Each row below holds a small network's activations on one input, seen along a few directions.
Each table varies a few parts of the input and shows all the possible inputs, shuffled.
Descriptions start from the smaller parts, as in this example, which fits no table here: one of 6 places along a line, together with either a single point or one of 9 places along a line or (one of 3 separate values, together with one of 5 places around a ring).
Shared parts are said once, and a part with two or three values counts as separate values.

Other details of the inputs vary at random and push rows far along two fixed directions, the same in every table; ignore that.

Rows:
row 1: [ 21  32   1 -21  37   8  -2  22   1  31 -24  -5  -5]
row 2: [ 19  26 -19 -15  18  27  -6  16   4  11 -26 -16  -3]
row 3: [ 24  18 -14 -34  10  14 -16  10   4  35 -17  17 -21]
row 4: [-17   3 -58 -30  20  12  13   1 -23  19 -33 -29   4]
row 5: [ 33  14 -18 -32   4  16 -22  11  10  33 -16  13 -20]
row 6: [ -9 -25   0 -20 -30 -10   9  -3 -38 -17  46  41  -5]
row 7: [ 41  33  -2 -20  21  23 -19  17  27  32 -26 -13  -8]
row 8: [ -4   8  39  30   7 -26 -16 -20  15  -3  12  15   6]
row 9: [-14 -12  45  20  10 -18   7 -28  29   3  10 -32   3]
row 10: [ 12  36  -7 -17  43   9   4  13  12  28 -36 -38   2]
row 11: [ 22  25   2 -31  34  -1 -11  15   0  44 -22  12 -19]
row 12: [  2 -17  30   9 -21 -15  -5  -4   6   5  22  33 -18]
row 13: [-30 -50 -19  12 -41  -4  14 -22  -7 -33  18 -10  11]
row 14: [-22 -12 -51  10 -20   2 -12  -4 -23 -14 -11  36   5]
row 15: [  9  23 -25 -20  15  23   0   8   9  13 -28 -30   2]
row 16: [  0  12 -44 -19  12  27   4  22 -21   0 -17  -2   2]
row 17: [ 10  16  70   0  25 -19   3 -34  36  14  17 -56   6]
row 18: [-12 -16  35  18  -3 -13   6 -28  28  -3   6 -30   3]
row 19: [-23 -38 -19  17 -41   3  15  -3  -9 -42  19   1  12]
row 20: [  7 -26  23  12 -34 -13  -7  -4   7  -4  28  33 -15]
row 21: [-12 -22  23   7 -12 -27   5   4 -17   2  21  40 -14]
row 22: [ -5 -17  17  16 -24  -3   7   4  -2 -14  20  21  -2]
row 23: [-26 -24 -16  18 -12  -4  19  16 -33 -30   8  18   5]
row 24: [-23 -36  -4   4 -34 -14   6   3 -28 -11  33  52 -13]
row 25: [ 19  13  48  33   3 -21 -28 -24  41   1   3   1   4]
row 26: [-29 -16 -10  22 -12 -28   1  -9 -32 -24  12  36  11]
row 27: [ 16  25 -15 -24  23  20  -5  21   0  26 -18   1  -5]
row 28: [ 12   9  63  22  14 -13  -4   2  31  13  13   2  -7]
row 29: [ 31  44  92  16  42 -41 -17 -28  33  12  15 -18   8]
row 30: [  0  11 -29 -26  14  17  -1 -10   8  23 -30 -40   0]
row 31: [-12 -15  21  16  -7 -16  14  11 -15 -11  17  22   0]
row 32: [ -6 -22   3  -8 -26  -4   9 -27  -2 -22  23 -32  13]
row 33: [ -5  -4  28  25   3  -3   4   5   7 -13  11   0   0]
row 34: [-10 -22 -48  12 -26  22   2  18 -15 -23  -9  14   1]
row 35: [ 10  34 -29 -15  27   6 -22  -2  -3  21 -24   6   3]
row 36: [  1  -5  26  25  -6   1   2   2  12 -16   7  -2  -1]
row 37: [ 33  29 -10 -11  18  27 -15  15  20  13 -26 -24  -3]
row 38: [  3  18 -55 -17   1  12 -17  -3 -20   4 -20  17   5]
row 39: [-43 -30 -63  -5  -2   3  20   0 -30  -1 -24  -5   3]
row 40: [ -4 -18  -4 -10 -35   3  15   2 -31 -32  37  22   8]
row 41: [-19 -11  27  22   3 -18  20  -2   2 -17  10 -13   8]
row 42: [-21 -16  20  22  -8  -9  16  -6   4 -21  18  -9   8]
row 43: [-29 -30 -24  13 -30   5  18  -1 -14 -32   9   3   8]
row 44: [  0  18 -53 -22  24  24   7  30 -28   8 -34  -4   1]
row 45: [ 19  27  76   6  25 -14   5 -15  37   3  19 -45   8]
row 46: [  7  11 -58 -25  -1  32  -2  15  -2   5 -30 -23   4]
row 47: [  7 -16  13  17 -24   0  -1   6  10 -11  15  15  -2]
row 48: [ 19  16 -11  -3  -4  -1 -23 -15   3  -5   1   5   8]
Each input here is: one of 2 separate values, together with one of 4 places along a line, together with either a single point or one of 5 places along a line.
The inputs of row 48 and row 35 match in every part but the place on the line of 4. If row 7 is changed in the same way as row 48 into row 35, which row does it become? -> row 27
The inputs of row 42 and row 19 match in every part but the place on the line of 4. If row 6 is changed in the same way as row 42 into row 19, which row does it become? -> row 5
Start at row 11 and move only the place on the line of 5, one step at a time. The first step leads to row 1. Which rows follow, in order? -> row 44, row 10, row 4
Start at row 13 and move only the place on the line of 4, one step at a time. The first step leads to row 18. Which rows follow, in order? -> row 9, row 39
Change only the choice among 2 separate values in row 23. List by row number the other rows that result. -> row 44
Which other rows agree with row 12 in the place on the line of 4 and the choice among 2 separate values? List them by row number. -> row 14, row 18, row 22, row 36, row 43

Rows:
row 49: [ 31  52 -40 -29  42  28 -29  41   2  57 -54  32 -22]
row 50: [ 35  15  47 -11 -17 -13  -4   7 -15 -17  48  36  -3]
row 51: [ 23  32 -56  -3  28  30 -39  46  21  56 -68  46 -26]
row 52: [ 21   9  58  -7   0 -12  11 -24  13 -20  38 -44  17]
row 53: [-46 -46 -81  10 -43  17  14   3 -33 -33  -9  15   8]
row 54: [-39 -28 -65   2 -13   8  17  10 -32 -15 -19   5   5]
row 55: [ -3   2  39   2   8  -5  15  -6   8  -8  18 -25   5]
row 56: [  0 -13  36  15 -13 -31  -8  -5  -1   7  25  46 -11]
row 57: [ -1   1  78  36  14 -35   4 -31  36 -10  17 -37  10]
row 58: [ 15   5  91  41  14 -17  -5 -16  67  10   5 -36  -6]
row 59: [-22 -32   9  29 -26  -4  11  -9   6 -25  13  -4   4]
row 60: [ 19  42 -31   5  56  31 -32   8  64  64 -93 -45 -13]
row 61: [-28 -36  35  29 -22 -27  24 -15  -9 -37  35  -4  10]
row 62: [ 47  25  70 -22   2 -19 -14  -6  16  17  32  17 -13]
row 63: [ -9 -22 -23 -24 -31   9  27   0 -40 -38  34 -10  15]
row 64: [-23 -22 -89 -36 -35  23  21  -1 -62 -40  10  -7  25]
row 65: [ 12  18  82  12  21 -19   8 -24  33  -2  25 -44  10]
row 66: [-19 -27  55  31 -13 -28  21 -14   3 -28  34 -10   7]
row 67: [-11  -8  47  29   5 -26  10 -21  19 -13  12 -24   9]
row 68: [-30 -35 -83 -32 -48   8   9  18 -75 -17  20  77  -5]
row 69: [ 10  44 -50 -29  53  34 -11  16  19  50 -69 -41  -5]
row 70: [ 22  13  81  32  10 -34 -15   2  21   7  24  37  -8]
row 71: [  14   38  -53   -3   53   41  -28   23   53   69 -101  -36  -19]
row 72: [-33 -41 -92 -36 -51  24  34   8 -79 -53  27   9  21]
row 73: [ -51  -35 -100  -20  -36   18   27   -2  -69  -46    8    7   24]
row 74: [ 22  -6  95  43  -9 -35 -24 -16  38   0  41  36 -15]
row 75: [-22 -24   3  32 -23  -8   4 -24  10 -28   7 -14  14]
row 76: [ -3 -12   4 -14 -24  -3  20 -18 -25 -41  40 -25  24]
row 77: [  2  39 -68 -12  60  28 -21  16  28  57 -98 -37  -8]
row 78: [ 38  46 -18  -8  47  19 -51  28  59  91 -76  21 -38]
row 79: [  9  45 -52 -28  53  33 -13  13  20  48 -70 -43  -2]
row 80: [-22 -27 -75 -24 -37  12   2  19 -74 -19  17  75  -7]
row 81: [ 11  16  68   8  22 -14   9 -15  29   2  19 -39   6]
row 82: [ 23  -9  53 -11 -32 -21  -1 -10 -26 -30  67  40  -5]
row 83: [-16 -24 -72 -38 -29  29  28  16 -55 -28  10  -1  10]
row 84: [ 24   6  98  33  13 -41 -20 -14  27  13  30  30 -15]
What do these inputs look like to the network? -> one of 4 places along a line, together with either one of 3 separate values or one of 6 places along a line
Change only the place on the line of 4 in row 69. List by row number the other rows that result. -> row 52, row 53, row 67
Start at row 58 and move only the place on the line of 6, one step at a time. The first step leads to row 59. Which rows follow, in order? -> row 71, row 53, row 60, row 75

Rows:
row 85: [-23 -45  27  29 -52 -26  10 -30 -11 -49  55  17  12]
row 86: [ -5  10   4   9  26  -8  -7   0  16  25 -26  -3  -6]
row 87: [-12  -4 -58  -8   2  30   6  21  -7   7 -33  -6  -3]
row 88: [-17 -28 -12  13 -22   1   9   6  -6 -13   7  14  -2]
row 89: [ 21  -8  92  12 -23 -28   6 -10   5 -23  67  21  -4]
row 90: [  8   5 -29  -5   5  17  -8  26   0  19 -26  18 -15]
row 91: [ -1  20  -3 -14  32   3   9  -4   1  11 -19 -43   9]
row 92: [  6  -3 -10   4 -12   0 -13  -1  -1  -3   0  20  -3]
row 93: [ 13  32  70  19  45 -19  -6 -15  46  23  -9 -39   1]
row 94: [-37 -49 -21  16 -59  -8  21 -21 -39 -64  48  15  22]
row 95: [  8  20   9   3  27  -9 -12   8   8  25 -20  12  -7]
row 96: [ 14  10 -54 -32  -6  22 -19  15 -20  16 -16  33  -9]
row 97: [ -8   2 -73 -29  -3  30   4   2 -16  -2 -28 -28  11]
row 98: [ -5  -5 -24 -16  -1  19  18   7  -8  -9  -6 -33   7]
row 99: [ 39  43  81  -2  41 -23 -18  -4  32  37   8   1 -11]
What do these inputs look like to the network? -> one of 3 separate values, together with one of 5 places along a line
The inputs of row 90 and row 87 match in every part but the place on the line of 5. If row 92 is changed in the same way as row 90 into row 87, which row does it become? -> row 94
Change only the choice among 3 separate values in row 88. List by row number the other rows that result. -> row 85, row 86
